Each row has a name. Each question is about the rows just above it.

lel: [ 0.51 -2.14 -0.21 -3.63 -8.35  2.90 -5.11 -3.44  1.39  1.10 -1.16  0.62
 -0.97 -2.54  3.19  0.72 -0.22  2.60 -3.26 -2.30  2.44 -0.11 -6.56 -3.01
  4.77]
Pif: [ 1.02  2.26 -1.85 -1.80  6.04 -0.33 -0.04  1.99 -2.42 -1.08  0.00 -2.21
  3.23 -1.26 -2.58  1.62  2.02 -2.69  0.43  1.21 -1.99 -0.23  1.01  2.25
 -3.26]
tibud: [ 0.80  1.34 -1.39 -1.75  3.39  0.05 -0.51  1.09 -1.55 -0.67 -0.12 -1.56
  2.35 -1.11 -1.61  1.25  1.44 -1.65 -0.01  0.69 -1.20 -0.18  0.10  1.36
 -1.95]
Rogit: [ 0.87  2.01 -1.78 -1.38  6.04 -0.53  0.35  2.03 -2.31 -1.09  0.10 -1.99
  2.90 -0.95 -2.60  1.38  1.97 -2.57  0.67  1.29 -1.98 -0.20  1.41  2.43
 -3.41]
Count the entries of [ 0.80  1.34 -1.39 -1.75  3.39  0.05 -0.51  1.09 -1.55 -0.67 -0.12 -1.56
  2.35 -1.11]: -> 14
How many entries does [ 0.51 -2.14 -0.21 -3.63 -8.35  2.90 -5.11 -3.44  1.39  1.10 -1.16  0.62
 -0.97 -2.54  3.19  0.72 -0.22  2.60 -3.26 -2.30  2.44 -0.11 -6.56 -3.01
  4.77] have? -> 25
Count the entries of [ 0.87  2.01 -1.78 -1.38  6.04 -0.53  0.35  2.03 -2.31 -1.09  0.10 -1.99
  2.90 -0.95 -2.60  1.38  1.97 -2.57  0.67  1.29 -1.98 -0.20  1.41  2.43
 -3.41]: -> 25
How many entries does [ 0.51 -2.14 -0.21 -3.63 -8.35  2.90 -5.11 -3.44  1.39  1.10 -1.16  0.62
 -0.97 -2.54  3.19  0.72 -0.22  2.60 -3.26 -2.30  2.44 -0.11 -6.56 -3.01] have? -> 24
Count the entries of [ 0.87  2.01 -1.78 -1.38  6.04 -0.53  0.35  2.03 -2.31 -1.09  0.10 -1.99
  2.90 -0.95 -2.60  1.38  1.97 -2.57  0.67]: -> 19
Count the entries of [ 0.80  1.34 -1.39 -1.75  3.39  0.05 -0.51  1.09 -1.55 -0.67 -0.12 -1.56
  2.35 -1.11 -1.61  1.25  1.44 -1.65 -0.01  0.69 -1.20 -0.18  0.10  1.36
 -1.95]: -> 25
Count the entries of [ 0.80  1.34 -1.39 -1.75  3.39  0.05 -0.51  1.09 -1.55 -0.67 -0.12 -1.56
  2.35 -1.11 -1.61  1.25]: -> 16

duk: [-0.88 -0.17  0.55  5.50  6.38 -0.20 -2.58  3.31  0.69 -1.16  2.43  2.21
 -3.01 -0.59 -1.87 -2.96]
lel: [-0.70 -4.43  1.40 -0.29 -1.19  1.30 -0.34  5.34  4.69 -3.06  3.14  0.55
 -3.17  2.75  2.62 -2.93]
pati: [-0.40  7.92 -0.06 -1.04 -1.89  1.55 -0.46  4.99  3.69 -0.43  2.28  1.44
 -1.94  2.43 -1.43  1.96]
Rogit: [ 0.45  4.48  1.33 -3.93 -3.28  2.64  0.86  1.71  4.41 -4.37  0.49  2.54
 -2.99  3.14 -0.13  2.86]
Retur: [ 0.77  0.02 -2.13 -4.00  2.64  5.05  4.52  2.54  3.32 -0.83  1.23  1.51
 -5.12 -0.05 -0.04  2.95]
lod: [ 3.98 -0.48 -2.54  6.38  2.74 -2.04 -2.57  0.54 -1.28 -3.16 -2.18  1.73
 -2.41  4.25 -3.82 -0.03]
tibud: [ 2.98 -3.51 -0.12 -0.88 -3.23  1.34 -0.33  1.86  2.41 -6.69 -1.47  1.57
 -1.66  6.25  0.10  1.13]
ligo: [-0.22 -1.70 -3.23  2.01  3.94 -0.31 -0.77  3.56 -1.21  2.84 -2.16 -3.03
  3.47  3.53 -5.72  1.16]
How many entries does [ 3.98 -0.48 -2.54  6.38  2.74] have? -> 5
Count the entries of [-0.22]: -> 1
Count the entries of [-0.22 -1.70 -3.23  2.01  3.94 -0.31 -0.77  3.56 -1.21  2.84 -2.16 -3.03
  3.47  3.53 -5.72]: -> 15
How many entries does [ 2.98 -3.51 -0.12 -0.88 -3.23  1.34 -0.33  1.86  2.41 -6.69 -1.47  1.57
 -1.66  6.25  0.10  1.13] have? -> 16
Count the entries of [ 0.45  4.48  1.33 -3.93 -3.28]: -> 5
Count the entries of [-0.70 -4.43  1.40 -0.29 -1.19  1.30 -0.34  5.34  4.69 -3.06  3.14  0.55
 -3.17]: -> 13

